Q:
104  75 148 102 107
 54 152 141  38  77
106  57 165 104 110
A: 110

Q:
 48  38 117 165
 51  78 144  60
158  38  53  54
A: 54

Q:
161  91 117  55  35
156  77  86  86  84
145 119  67  82 111
A: 111

Q:
111 115 144 111 115 114  64
 78  25  98  71  26 139  91
160  58  78 112  40 135 123
A: 123

Q:
117  30 117 142
134  40 134 112
 97  44  97 142
A: 142

Q:
116  95  60  88 104
 42  40 127 151 114
 86  52 149 100 111
A: 111

Q:
 82  70 142 116
111 100  83 108
 24  51  71 101
A: 101

Q:
 79  52 138 127 151
136  75 146 105 101
 24 122 103 140  89
A: 89

Q:
160  81  30  30  92  26 124
 87 117  80 171 148 158  24
178  97 111  55  33 108 170
A: 170
---
[[ 93 119  98  85  91]
 [109  81  85  78 102]
 [ 69 108 161 103 133]] gives 133

[[ 34 142 113  94]
 [ 84  71 142  89]] gives 89

[173 137 111  71] gives 71

[168 103 137  99] gives 99

[ 80  57 115 161] gives 161

[ 39 119  86 117  84  50 111] gives 111
---
[[163 105 103 114 104]
 [100  70 109  96 104]
 [ 70 110  96  97 107]] out 70

[[ 93 119 139  71  86]
 [ 19  32  34 144 142]] out 119

[[ 66 114 172  83 124]
 [124 123 128  93 116]] out 114

[[112  82  53 123 127 120]
 [168 150 115  64  45 120]] out 82

[[ 89 131  82 125 155]
 [141 136  78 129 165]
 [106 137  78 130 167]] out 136

[[150 140  58  77  99 116]
 [126 170  56 116 135 144]
 [ 92  91  88 113  90 132]] out 170

[[ 37 156  42 149  38  19]
 [158  84 123 145  47  48]] out 156

[[105 133 156  99 115 182 115]
 [105 112 128 108  96 134 108]
 [104 116 119 113  97 129 110]] out 112

[[ 54  49  57  73 141 123  33]
 [ 55 121 141  89 150  16 135]] out 49

[[122  38  96  92 102]
 [ 97 146  66  74 114]] out 38
---
[100 149 118 123 168 114  90] yields 123

[[ 51 121 151 105  91  31 157]
 [ 87  72 104 140 143  72 117]
 [103  83  65  82  90 131  69]] yields 143

[[ 68 160 177 168 110]
 [155  58  17  21 119]] yields 160

[ 39  94 125  98 140  97  77] yields 98

[[131 102  82 105 159 102 130]
 [ 54 155  95 105  69  84 147]] yields 147

[ 70 130  88  33  83  67] yields 83

[107 125  76  48  52  26  44] yields 76
---
array([ 70,  62,  74, 112,  19,  92]) >> 62

array([[178, 145, 145,  45,  91, 121],
       [ 94, 165, 164,  53, 138,  58],
       [ 85, 119,  35, 158,  48,  48]]) >> 119

array([[ 97,  62,  81,  50,  33,  97],
       [ 96,  66,  54, 157,  47, 112]]) >> 66

array([106,  58, 133,  22, 127,  56]) >> 58

array([ 26, 134, 159,  97,  92,  59]) >> 134

array([[116,  86, 103, 174,  78,  69],
       [ 58, 131,  90,  77,  79, 129],
       [ 64,  95, 103, 154,  87,  54]]) >> 95

array([143,  95,  37, 178, 132,  70]) >> 95

array([[119,  82, 107,  59, 100, 159],
       [ 42,  88, 116, 110, 107,  61]]) >> 88

array([[110,  75,  34, 128,  94, 139],
       [114,  87,  35, 117,  89, 142],
       [115,  96,  37, 109,  86, 143]]) >> 96
---
 82  64  51 114 183 result: 82, 183

178 125  42  87  86 139  68 result: 178, 68

 94 128 173  92
 97 146  62  39
result: 94, 39

 68  96 163  26 114  61 108 result: 68, 108

 68  94  71 104 169 result: 68, 169

 28  41 156 161 result: 28, 161
---
 85  154   24  115
130  163  123  159
 51  107  150  106
yields 85, 106

 73  165   93   59   87
106   59   70  163   57
yields 73, 57

139  128   29   37   91 yields 139, 91

 34  114   91   76  151   96
122   51  137   92   36  107
 86  153  121  150  109  114
yields 34, 114

101   60  147  164   98  110
115   76  111  161  109  139
132  143   98  133  152   87
yields 101, 87

 66   93  123   67  173   83   47
100   70   99   49  101  104   90
103   65  125   67   71   86   96
yields 66, 96

 55  128  100   87  102
 65  141   35   38  100
yields 55, 100
---
Q:  74 139 129  66 160  72  86
A: 72

Q:
103 143 129  75 109 131  81
 58 100  42 115 126  90  41
A: 42

Q:
117  83  97 140  84
119 100  89 109  94
 29 142 128  59 113
A: 59

Q:
 87  98  98  57
 41 138  56 166
A: 56

Q:  33 126 159 147  68  34
A: 34

Q:  43  85  92 165
A: 85

Q: 110  36  96 117 105  63
A: 63

Q:
 63 118 166  70  98 109  83
119  78  71 116 100  79 108
106 114  94  84 109 114 101
A: 70
---
[[97, 170, 61, 114, 67], [101, 139, 59, 18, 123], [101, 149, 103, 112, 152]] Answer: 101
[[92, 62, 83, 82, 67, 88, 83], [129, 116, 88, 99, 121, 90, 66], [81, 132, 85, 168, 134, 136, 76]] Answer: 81
[[159, 106, 104, 100, 107, 109], [85, 130, 137, 107, 61, 67], [104, 110, 83, 82, 63, 73]] Answer: 104
[[103, 134, 93, 130, 97, 126, 94], [167, 89, 101, 19, 132, 41, 115], [72, 141, 62, 112, 90, 118, 116]] Answer: 72
[[182, 46, 72, 146], [178, 46, 135, 106], [82, 89, 149, 32]] Answer: 82
[[97, 119, 111, 86], [131, 169, 52, 175], [139, 135, 78, 132]] Answer: 139
---
137  77 132 146
 82  89  99 138
171 107  89 117
Out: 137

112 113  80  55  52
 36 129 179 116  65
 62 103 152 134 109
Out: 112

115 120  91  98  76  18  54
 96 104  38  89  89 129 157
109 129  73 131  43  23  89
Out: 115

 70  69  95 122 129  76
101 128 139  77 120  83
 46  39  82 145 158  60
Out: 70

118  69  92 151
 86 116  32  94
 85 110  97  32
Out: 118

 40  89 127 121  81
114  74 146 137 121
 56 124  82  99  76
Out: 40
---
[[129, 99, 128, 169, 83], [67, 42, 102, 119, 87], [156, 75, 126, 159, 82]] Answer: 159
[[39, 110, 126, 159, 142, 139], [126, 77, 99, 151, 34, 57], [158, 88, 41, 46, 66, 28]] Answer: 66
[[115, 79, 39, 97], [80, 79, 108, 155], [61, 62, 75, 59]] Answer: 75
[[112, 135, 39, 72, 178, 38, 83], [75, 152, 81, 71, 18, 100, 122], [111, 136, 86, 125, 150, 90, 109]] Answer: 90
[[73, 70, 96, 116, 103], [88, 95, 105, 36, 122], [74, 27, 96, 71, 80]] Answer: 71
[[143, 158, 148, 95, 141], [116, 127, 95, 88, 70], [41, 57, 100, 70, 116]] Answer: 70
---
[177  67 121 176] gives 67

[[ 88 138 104  51]
 [145 169 100  31]] gives 169

[ 80 166  82  85] gives 166

[ 59 157 161  53] gives 157

[168  31 136 140] gives 31

[[ 90  65 134 155]
 [115  78 143 160]
 [118 163 139 130]] gives 163
---
[[118 136  95  81 128]
 [117  62 150 107 115]
 [ 63  18 101 127  36]] result: 101

[[161 144 114 108  69]
 [ 42 129  76 122  46]] result: 76

[ 51  30 164 148 145] result: 164

[176  18  72  59 163] result: 72

[[147 118  84 131 159]
 [ 83 109 113  61  96]] result: 113

[[ 44 131 121 133  96]
 [152  39 128 141  37]
 [ 64 120 113 121  68]] result: 113
